These are the activations of a small neural network, seen along a few directions. Each row is one input.
In each table, some parts of the input vary, and every possible input appears once, in random order.
Descriptions start from the smaller parts, as in this example, which fits no table here: line(6) and (point or line(9) or (values(2) and ring(8))).
Shared parts are said once, and a part with two or three values counts as separate values.
In the rows, zero is written as 128.

Other details of the inputs vary at random and push rows far along three fixed directions, the same in every table; ignore that.

Table:
R1: [ 78 148 137 136 128 150 169 104  81  94 184  97 162 160]
R2: [133  83 186 138 121 178 193 155 152 136 111 125  73 115]
R3: [ 84 141 129 119 116 156 184  81 121  75 215 103 176 158]
R4: [183 106 103 111  88 109  59 142 165 233  88 139 160  68]
R5: [158  82 100 118  36 154  91  88 221 188 179 161 180  87]
R6: [117  61 164 150  72 200 177 105 172 115 179 150 103 143]
R7: [166 178  61  84 141  44  17 103 115 138  76 166 173 109]
R8: [102 185 126 135 167  89 107 127  63 125 102 122 109 163]
R9: [149  78 165 145 127 179 176 149 153 142 119 142 120 111]
R10: [127 148 101  88 133 108 131 126  96  79 161 127 156 140]
R11: [ 74 114 111 129 166 155 142 126 120  42 181  80 142 155]
R12: [132 181 135 140 184  93 132 138  88  91  80 123 154 149]
R13: [205 131  74 100  90  78   8 120 197 236  55 175 132  74]
R14: [141  97 169 168 100 161 156 121 165 153 134 142  81 135]
R15: [142 128 188 162 154 139 179 180 127 154  76 123  28 116]
R16: [124  79 157 157  69 180 138 115 147 162 173 141 108 133]
R17: [137 115 165 155 136 145 135 147 142 146  64 159  55 123]
R18: [148 128 169 166 162 123 151 187 126 156  26 150  27 127]
R19: [108 156  96 139 185  93  68 155  92 115 111  76 141 139]
R20: [125 183 140 154 179  80 126 136  94  90  89 138 150 155]
R21: [ 68 139 131 130 101 144 151  87 103  93 226 117 182 162]
R22: [122  69 157 118  75 204 197 116 171 136 198 115 109 114]
R23: [130 174 133 147 173  81 115 127  84  85  89 137 129 167]
R24: [164 174  55  61 132  24  43 123 117 147  76 136 169  95]
R25: [103 168 125 129 150  89 128 105 116  93 127 134 166 151]
R26: [134  86 171 159 126 185 174 167 132 126 119 159  53 122]
R27: [100 140  81  88  95 122 112  98  96 119 205 123 161 149]
R28: [111 162 112 111 164  91 149 104 104 116 131 103 163 135]
R29: [163  45  73 111  78 181  56 138 212 141 171 132 174  80]
R30: [101 149  92 129 180 104  99 131 122  86 145  77 144 136]
R31: [106 166 135 121 184  99 163 126  87  90  96 111 139 140]
R32: [112 168 122 104 149  92 124 127  74 127 129  94 144 138]
R33: [131 121 187 167 143 144 164 190  98 167  80 119  34 117]
R34: [153 141 165 174 162 122 153 180 126 172  40 139  22 125]
R35: [190  71  84  69  52 148  67 118 201 181 143 158 183  64]
R36: [ 84 115 107  95  90 166 174  66 131  59 228 115 205 152]
Each input here is: line(4) and (point or ring(8)).
The inputs of R6 and R16 match in every part but the line(4) part. If R25 is changed in the same way as R6 into R16, which row does it become?
> R21
Start at R7 and move only the line(4) part, one step at a time. The first step leads to R17. Which rows follow, in order?
> R13, R8
Which other rows does R3 become when the line(4) part takes its other values? List them by row number.
> R1, R12, R36

Table:
R37: [139 108 120 102  75 152 153  65 174  98 186 163 201 136]
R38: [108 144 140 113 182 123 149 149  84  82 117  95 108 143]
R39: [ 88 118 160 154 105 192 191 103 114 103 198 125 114 170]
R40: [136 147  53  71 125  82  69 119 117 122 152 113 210 108]
R41: [111 171 112 146 191  92  98 140  86 108  84 100 128 149]
R42: [141 165  41  65 144  56  42 117 127 118 116 126 185 110]
R43: [177  95 157 164 143 152 125 165 190 152  44 162 115  92]
R44: [ 90 117 136 125  92 164 159  88 131 129 208 128 156 143]
R45: [103 103 115 134 116 160 126 115 149 125 183 106 154 121]
R46: [109 193 141 137 171  61 141 130  72 128  78  98 121 155]
R47: [ 81  93 164 159 131 193 167 140 118  75 189 117 104 158]
R48: [165  94 135 155 130 140  98 161 163 155  87 139  75  97]
R49: [174  83  77  91  34 122  72  99 191 194 157 179 158  95]
R50: [106 139 166 154 125 134 153 125 100 111 142 139  99 162]
R51: [173  98 162 134 114 143 141 160 144 199  59 156  63  93]
R52: [113 169 121 137 187  80 113 145  93 108  90  79 134 133]
R53: [163 110 154 137 103 138 138 151 159 178  72 159  58 104]
R54: [127 156 150 127 135 121 167 131  92 120 141 119 120 136]
What do these inputs look like to the network?
> values(2) and (point or ring(8))
The inputs of R38 and R51 match in every part but the values(2) part. If R47 is changed in the same way as R38 into R51, which row does it become?
> R50
Which other rows does R43 become when the values(2) part takes its other values? List them by row number.
> R37

Table:
R55: [133 112 154 129 101 148 151 124 141 153 126 153  87 132]
R56: [148 145  74  72 112 103 100 101 138 101 147 153 184 124]
R57: [111 164 120 128 164 100 131 140  81 118 136 102 125 142]
R58: [135  94 141 125 134 152 152 139 171 135 125  89  96 101]
R59: [143  99  87 111 105 139  72 120 158 161 130 137 172  94]
R60: [103 142 145 149 135 134 140 132 112 114 144 111 144 142]
R61: [117 144 112 133 146 124 111 119 123  82 146 127 152 151]
R62: [152  91 105  90  95 135  88 133 147 155 131 119 161  87]
R63: [ 91 153 139 154 152 114 136 128  94 110 115 121  91 160]
R64: [159  78 121 111  75 153 126 118 188 129 160 170 141 108]
R65: [122 146  78 103 127  97  86  83 166 123 156 101 187 117]
R66: [142 110 131 120 114 136 132 153 125 147 134 107 120 108]
R67: [125 137  94 118 113 116  97 115 123 142 166 120 161 120]
R68: [146 114 153 136 102 140 158 135 139 158 125 142 122 119]
R69: [122 141 118 123 139 121 130 105 113  94 133 131 160 152]
R70: [126 149  83 109 105  98  82 102 125 136 165 120 197 123]
R71: [139 109 164 138 105 149 162 141 143 150 120 140 123 121]
R72: [131  74 139 139 116 192 150 155 163 113 156 133 102 125]
R73: [105 139 133 145 140 132 144 139 105 119 152 108 134 137]
R74: [125 180 116 118 149  66  98 108  94 129  97 135 128 150]
R75: [143 103 149 141 150 156 140 167 123 123  90 114  85 119]
R76: [ 90 142 101 121 131 113 115 114 105 111 152 120 126 150]
R77: [127  88 138 137 133 173 137 152 138 142 120 124 113 113]
R78: [142 148 129 146 146 106  91 150 120 170  91 128  94 117]
R79: [130 115 154 133 134 141 136 159 115 144 105 116  57 124]
R80: [138 105 110 125  79 142  81 113 165 173 144 147 126 111]
R81: [160 145 144 133 129 109 143 157 124 170  72 144 106 103]
R82: [103 147 147 157 174 132 139 133  95 103 106 116 125 147]
R83: [115 140 131 114 112 129 164 100 107 113 181 129 148 148]
R84: [101 152 145 144 146 105 151 119  93 110 108 132  94 164]
R85: [148 103 114 128  99 133 107  98 203 161 130 122 148  97]
R86: [ 95 116 121 110 134 149 142 125 109 100 173 106 160 136]
R87: [130 157 118 144 178 102 101 152 112 102  91 125 121 139]
R88: [114 141 114 135 145 113 112 122 126  78 152 131 147 144]
R89: [162  98 111 132  90 145  89 119 180 140 129 157 149 114]
R90: [167 164  97  99 147  61  58 146 105 169  76 116 116 105]
R91: [123 122 144 146 105 141 124 118 137 148 130 141  99 136]
R92: [135 142 109 108 104 108 105  92 126 141 157 139 154 136]
R93: [131  99 153 158 120 168 139 127 144 141 113 138 123 123]
R94: [118 120 138 117 126 148 179 127 131  73 164 148 121 139]
R95: [138 108 153 134 127 144 169 117 179 142 117 122 108 114]
R96: [130 123 153 149 144 144 137 161 119 156 115 120  68 126]
R97: [149  88 138 128 125 164 133 159 149 114 125 125  97 117]
R98: [137 176 138 124 156  82 127 124  94 136  96 135 111 145]
R99: [126  99 162 157  91 179 155 118 149 149 165 138  96 133]
R100: [101 163 129 138 163 104 127 144  91 109 125 103 145 141]
R101: [ 96 115 141 128 129 159 164 144 114 107 173 103 136 139]
R102: [132 131 162 178 136 143 140 150 123 156 111 125  88 126]
R103: [130 156 132 120 162  91 118 161  90 123  92  97 127 123]
R104: [132 125 106 108 117 121 108  95 130 125 135 140 181 128]
R105: [129 127  94 120 121 130  89 108 137 115 143 130 173 130]
R106: [130 118 153 156 143 143 149 175 120 154 108 113  91 118]
R107: [108 143 149 148 129 129 147 125 112 113 139 117 146 146]
R108: [132 127 138 112 104 140 149 124 131 147 125 152  93 124]
R109: [ 91 112 144 139 133 166 156 129 115 102 166 111 141 138]
R110: [135 127 105  95 117 120 117  98 128 126 135 143 179 126]
R111: [ 97 125 132 110 107 147 182 110 112 104 161 140 104 149]
R112: [178 134 136 159 123 108  63 154 156 215  53 148  85  92]
R113: [155 142 142 126 142  95 112 139 123 160  58 144 135 111]
R114: [ 99 144 106 105 137 116 116 122 101 114 158 114 123 146]
R115: [ 88 120 138 142 107 148 158 103 118 104 166 130 110 161]
R116: [132 113  94  86 123 127 100 118 120 120 142 111 167 112]
R117: [105 124 157 139 115 149 174 118 119 106 164 123 146 149]
R118: [103 143 125 131 141 124 119 114 107 106 143 115 167 139]
R119: [120 118  86  83 101 109  97 114 119 126 151 117 133 125]
R120: [112 144 144 151 129 126 150 122 108 117 145 118 140 146]
R121: [140 111 159 154 103 147 157 134 139 155 128 137 119 124]
R122: [168 107 104 102  94 128  99 116 172 138 126 164 156 114]
R123: [116 121 135 115 126 165 181 118 119  88 153 137 131 144]
R124: [149  89  98 125 101 157  85 131 169 153 131 139 149 102]
R125: [123 161 142 147 162  94 114 130  98 123  80 123 143 136]
R126: [108 138 120  97 133 132 179  93 147  96 166 109 145 130]
R127: [106  76 136 134  96 179 153 141 146 142 159 130  79 129]
R128: [118 130  91 111 135 114 105 103 166 126 151  98 161 112]
R129: [ 95 113 131 125 149 154 170 121 150 100 170  85 121 133]
R130: [134  83 151 133  97 180 163 146 134 144 169 112  94 112]
R131: [128 164 100 130 175  73  84 144 112  95 103 129 138 132]
R132: [154 143 149 168 131 111 114 143 127 174  81 136 102 117]
R133: [118 149 149 161 165 110 140 137 113  78 113 134 111 153]
R134: [105 131 128 120 133 128 164  84 151  96 168 104 152 143]
R135: [128 159 144 138 162  90 122 128  97 124  78 128 143 137]
R136: [137 123 167 137 138 146 169 151 121 141  83 142 102 113]
R137: [180 117 106 134 148 109  60 175 152 184  33 139 110  87]
R138: [123 149 147 136 166 122 159 131 100  93  99 132 120 156]
R139: [132 160 128 149 167 101 110 130 106 110  78 128 134 145]
R140: [114 139 134 142 178 116 139 162 108  80 120 120 102 143]
R141: [140 104 147 124 119 167 164 134 138 140 109 150 116 111]
R142: [116 145 123 104 112 134 172 105 104 112 180 130 144 138]
R143: [123 132  97  91  95 102 114  93 128 133 143 148 145 138]
R144: [161 108 120 127  76 131 109 110 157 180 142 150 147 106]
R145: [140 159  81  68 100  94 102  89 119 138 162 144 169 122]
R146: [138 120 161 132 113 149 172 151 133 147 110 141 111 112]
R147: [168 109 122 131 108 129  99 127 168 140 104 160 137 117]
R148: [112 176 103 121 160  76  82 128  93 130 106 120 122 141]
R149: [123 135 139 131 173 113 141 160 102  72 118 113  97 138]
R150: [162 126 147 155 142 104 113 151 149 132  71 159 101 119]
The inputs of R90 and R145 match in every part but one. If R62 is changed in the same way as R90 into R145, which row does it become?
> R136
The inputs of R59 and R116 match in every part but one. If R124 is changed in the same way as R59 into R116, which row does it become?
> R75
What do these inputs look like to the network?
> line(8) and (point or line(11))
Which other rows does R101 become when the line(8) part takes its other values? List them by row number.
> R60, R71, R100, R103, R107, R117, R146

Table:
R151: [160 204 106  90 160  39 122 143  88 136  60 145 126 116]
R152: [ 70 171 165 184 176 141 147 153  71  98 128 103  79 169]
R153: [123 149 108 129 169 103  99 101 129  86 162  90 199 122]
R154: [161 116 151 167  92 124 100 124 168 228  81 135 112 112]
R155: [120  53 114  86  79 173 137 110 186  85 202 132 151 121]
R156: [113 127 165 107 112 151 210 117  72 109 175 130 108 156]
R157: [ 96 157 179 174 192 139 202 109 100  76  78 114 126 156]
R158: [ 71  97 164 134 116 159 186 101 110 111 198 117  79 164]
R159: [ 90 163 100  70 134 111 111 123  78 139 177  97 162 139]
R160: [127  97 190 159 172 188 200 187 123 108 131  86  50 109]
R161: [179  99 122 132 135 139  72 171 188 158  83 126  88  80]
R162: [116 153  83  75 147 102 127  88 121  74 129 138 159 145]
R163: [131 158 102 120 101 105 104  95 103 112 155 157 159 171]
R164: [176  82 134 157 126 163  68 166 181 157 103 140 117  85]
R165: [151 199 110 113 152  41  99 120  91 128  74 136  99 154]
R166: [114  71  87 140  70 183 101 128 148 118 210 126 159 125]
R167: [137 120  95 111  61 162 117  84 157 104 181 175 172 141]
R168: [138 126 103 121 145 126 104 100 135 108 106 167 155 128]
R169: [110  97 110  73  50 143 137  99 112 144 203 118 155 106]
R170: [112  92 176 163 159 183 209 186 104 138 129  91  47 129]
R171: [130 164 140 119 111  92 128  75 114 132 152 134 187 157]
R172: [162  85 147 156 106 142 107 143 204 157  70 134 141  87]
R173: [116 194 105 109 179  56  65 156 100 166  88 118 110 138]
R174: [132 109 140 132  67 168 176  70 174 121 198 160 183 116]
R175: [103 157  90 136 147 102 109 107 115 120 155  93 193 147]
R176: [152 177  99  82 173  72 118 128  92 119  43 130 137 106]
R177: [ 98 155 103 111 126  92  82  91  90 125 164 130 162 163]
R178: [184  79 134 100 108 129 112 189 172 172  65 126 118  75]
R179: [ 70 166 183 191 171 143 178 152  86 127 125  96 102 162]
R180: [126  90 177 183 156 175 168 186 133  85  88 138  83 143]
R181: [156  81  92 143 120 125  75 148 168 187  91 128  88  84]
R182: [173 110 124 128  84 129 126 147 182 166  92 184  89  90]
The inputs of R176 and R168 match in every part but one. If R169 is changed in the same way as R176 into R168, which row does it become?
> R177
What do these inputs look like to the network?
> line(4) and ring(8)
Which other rows does R179 become when the ring(8) part takes its other values? List them by row number.
> R153, R154, R157, R171, R172, R174, R175
Which other rows does R181 become when the ring(8) part takes its other values? List them by row number.
> R155, R158, R161, R162, R165, R173, R182
